These are the activations of a small neural network, seen along a few directions. Each row is one input.
Each table varies a few parts of the input and shows all the possible inputs, shuffled.
Descriptions start from the smaller parts, as in this example, which fits no table here: values(3) and (point or line(9) or (ring(5) and line(6))).
Shared parts are said once, and a part with two or three values counts as separate values.

Other details of the inputs shift rows strongly along two fixed directions, in all tables alike. That doesn't count.

A family of inputs:
x1: [-17 -16  11 -46  -3  13  28   9  -4  -7   2 -26 -25]
x2: [-20  32 -44  84  51 -21  10   1 -22  -7  14  29  23]
x3: [ 19   2   3   2  -9 -10  -9  -2   8  14  -3  10  22]
x4: [ 18   4   5   0  -7 -12 -13   0   7  12  -1  10  20]
x5: [ 16  11  15   8 -15  -5 -11   0   0  -5  -9   6  22]
x6: [-16 -14  25 -33 -15  19  24   8 -11  -8  -1 -22 -27]
x7: [ 27  -3 -19  -3 -11 -10 -26 -20   3  -9 -20  24  -5]
x8: [ 22   0   6   5  -5 -14 -15  -2  11   9   1   2  18]
x9: [-45  -1 -57  51  26 -14  28   3 -33 -21  19  25 -47]
x10: [-22 -18   6 -38  -3  30  15  -1   4   7   9 -22 -34]
x11: [ 18   5   4   2   0 -15 -11  -1  12  -7  -9  -2  24]
x12: [ 20  10  17  12  -9  -8 -16   3   5 -11  -7  -1  17]
x13: [ 15   6   1  -1  -5 -11  -6  -2   8  -1 -12   6  29]
x14: [ 17   0   6   3  -9 -10  -9  -1   7  15  -6  13  22]
x15: [-59   7 -42  52  55  21  30   2 -30   2  36   2 -40]
x16: [  9   4   2   2  -4   4 -24  -9  17  13  -8  12  17]
x17: [ 11   7   1   0  -3   3 -28  -7  15  10  -3   9  16]
x18: [-18 -20  12 -44  -5  14  31   7  -3  -4  -3 -23 -22]
x19: [ 16  12  16   7 -12  -7 -15   3   0  -7  -8   6  20]
x20: [-12 -10  22 -32 -12  18  23  11  -9 -11   1 -31 -32]
x21: [-12 -19  10 -38  -5  13  26   8  -4   8   9 -28 -33]
x22: [ 14   2   1   6   0   2 -32  -9  18   7  -2   0  15]
Description of these inputs: values(2) or (line(4) and line(5)).
Which other rows does x19 become when the line(5) part takes its other values? List them by row number. -> x5, x6, x12, x20

A family of inputs:
x23: [-11   0  11   1   4   9  10   7  -7  -2   8 -11  -8]
x24: [ 10   7  -6  13   4  -6 -17  -5   8   0  -4   7  14]
x25: [ -9  -9  -7  -8  -3   2  10   0  -5   3   2   3 -18]
x26: [ -8  -4  -5  -2   1   6   3  -1  -6  -5   4  -4 -20]
x27: [ 11   3 -12  10   1 -11 -16  -7   7   5  -3  13  13]
x28: [ -8  -7  -4  -5  -6   5   8   0  -8  -3   1   2 -21]
x29: [ 10   5  -7  13  -1  -2 -21  -9   6   7  -3  16   9]
x30: [-9 -2 10 -2  1  5 16  7 -9 -4  6 -8 -8]
x31: [-12  -4  -5  -8   9   6  13   1  -2  -1   3  -6  -6]
x32: [ -7  -8  -9  -8   0  -2  10   1  -4  -1   4  -1 -17]
x33: [-13  -1  -2  -5  10  11   8   0  -1  -3   3  -7  -9]
x34: [  9   8  -5   9   2 -12  -6  -2   3  -2  -8  11  21]
x35: [-11  -3   3  -4   7   6  15   4  -4   6   8  -9  -4]
x36: [  8  12   8  17   0  -4 -12   1   2   0  -2   6  20]
x37: [-10 -10  -9  -7   2   6   6  -3  -2   6   5   2 -17]
x38: [ 12   5  -8  11   0 -16  -9  -2   4  -1  -7  11  16]
x39: [-12   0   6   0   7  11  10   5  -3   4  10 -11  -6]
x40: [ 44 -21  53 -87 -56   2 -16   2  33   9 -28 -30  14]
x41: [ -9  -3  -2  -2   4   6   6   1  -5  -9   2  -8 -16]
x42: [ 10   7  -5  15  -6  -4 -19  -7   1   1  -6  16   8]
x43: [10 10 -1 13 -1 -9 -8 -2  1 -8 -9 10 19]
x44: [ -8  -5  -3  -5   1   1  12   3  -6 -10   1  -7 -16]
x45: [ 11   6  -8  13   1  -5 -20  -7   8   3  -2  11  10]
x46: [-8 -4  6 -5  4  2 18  8 -8  4  8 -8 -5]
x47: [-10  -7  -8  -7   8   2  10   0  -1   0   4  -7 -12]
x48: [-8 -2 11 -2  1  4 16  8 -9 -3  7 -9 -8]
x49: [  8  12   0  13   1  -4 -14  -3   3  -7  -8   8  18]
x50: [  7  11   5  16   3  -2 -13  -1   6   6   0   5  22]
x51: [ 13   6  -7  14  -6 -12 -14  -4   2  -4  -6  14   9]
x52: [-10  -3   3  -3   7   6  15   6  -4   7  10  -9  -4]
The inputs of x29 and x28 match in every part but one. If x45 is changed in the same way as x29 into x28, which row does it become? -> x51
What do these inputs look like to the network? -> ring(5) and (values(2) or line(4))
Which other rows does x36 become when the values(2) part takes its other values? List them by row number. -> x23
Which other rows does x46 become when the ring(5) part takes its other values? List them by row number. -> x23, x39, x48, x52
List by row number the other rows that have the ring(5) part in common with x25. -> x32, x34, x38, x40, x46

A family of inputs:
x53: [ -2   0 -51  27  28 -16 -16 -19  10  10   1  27  11]
x54: [ -5  15  -7  43  27   0 -10   0   4  27  17  15  28]
x55: [ -7  17  -5  46  24   5 -17  -2   4  23  19  14  23]
x56: [ -3  20 -16  41  17 -33  28  12 -19 -17  -4  22  36]
x57: [ 55  11  45 -27 -46 -12 -50  -4  27 -11 -34  -5  41]
x58: [ 56   3  34 -41 -35 -24 -24   3  32  16 -31  -2  64]
x59: [-32   1 -13  23  33   3  44  12 -24   0  23  -7 -11]
x60: [-24 -26  32 -62 -23  20  46  20 -16 -29  -1 -49 -55]
x61: [  2  17 -10  45  21 -25  14   5 -13  -8   4  15  29]
x62: [-11 -48   2 -80 -37  13  31   3  -7  -9  -4 -23 -78]
x63: [ -4   1 -53  21  31 -20 -10 -16   8  12   0  30  17]
x64: [-34   0 -14  22  35   8  38   8 -18  15  29  -9 -10]
x65: [-38  10  -8  31  30  24  15   3 -19   3  30  -6 -22]
x66: [ 51  -3   3 -40 -39  -3 -73 -27  51   8 -36   8  22]
x67: [-33   6  -8  29  29  12  27  11 -25  -6  24  -8 -22]
x68: [-21 -31  28 -78 -11  13  64  20  -9  -8   3 -47 -39]
x69: [ -9  21   0  49  23  19 -25  -7   2  16  16  17  20]
x70: [  5  10 -35  43  -5 -17 -23 -14 -13 -11  -6  41 -16]
x71: [ 57   4  39 -32 -39 -15 -39   1  32   9 -28  -5  53]
x72: [ 51   9  45 -26 -41   8 -59 -11  36  13 -23  -5  45]
x73: [-27 -21  34 -60 -24  27  38  16 -17 -33  -4 -48 -58]
x74: [-27 -37  31 -85  -4  33  46  14   9  31  13 -49 -33]
x75: [-26 -38  32 -77  -6  36  40  11   9  27  15 -51 -38]
x76: [-29 -27  38 -68 -13  53  17   6   9  15  17 -48 -50]
x77: [ 53  11  47 -23 -53 -11 -47  -3  20 -24 -45  -3  41]
x78: [ -3  12 -42  38  21   7 -36 -24   9  -1  -2  28  -5]
x79: [-32 -12 -49   9  33   8  10 -10  -4   3  16   7 -37]
x80: [-25  -7 -33  22   3   9   9  -9 -28 -17   5  20 -60]
x81: [ 58   7  43 -28 -45 -19 -42  -1  28  -7 -32  -5  44]
x82: [ -1   6 -46  34  22  -7 -30 -20  10   5   2  27  -1]
x83: [-33   3 -11  26  33  13  28   9 -18  12  30  -7 -14]
x84: [ -1  26   0  55  16  -3 -12  -1 -17 -20   1  16  14]
x85: [ 62 -15   2 -47 -56 -40 -35 -12  28   5 -40  27  32]
x86: [ 58   3  36 -34 -49 -34 -20   4  25 -12 -40  -2  57]
x87: [  2  20  -8  48  19 -20   4   6 -13 -11   4  16  23]
x88: [ -4  17 -15  37  30 -15  10   3  -4  23  12  16  39]
x89: [-35  11  -7  32  28  19  20   8 -25 -10  23  -6 -24]
x90: [ -3  26  -2  52  18   6 -16  -2 -12  -8   6  15  17]
x91: [-34   6 -13  32  23  -6  46  18 -34 -27  13  -3 -19]
x92: [ -3  20  -8  48  21  -2 -12  -1  -4  12  16  12  22]
x93: [-13 -51   0 -85 -35   9  40   2  -7  -8  -3 -24 -74]
x94: [  8   4 -38  40  -4 -24 -17 -11 -12  -8  -4  41 -13]
The inputs of x65 and x83 match in every part but one. If x89 is changed in the same way as x65 into x83, which row does it become? -> x71
The inputs of x63 and x79 match in every part but one. If x56 is changed in the same way as x63 into x79, which row does it become? -> x91
What do these inputs look like to the network? -> line(6) and (values(2) or line(5))
Which other rows does x69 become when the line(6) part takes its other values? List them by row number. -> x54, x55, x74, x75, x76
Which other rows does x78 become when the values(2) part takes its other values? List them by row number. -> x80
List by row number the other rows that have the line(6) part in common with x81. -> x55, x60, x67, x82, x92, x94
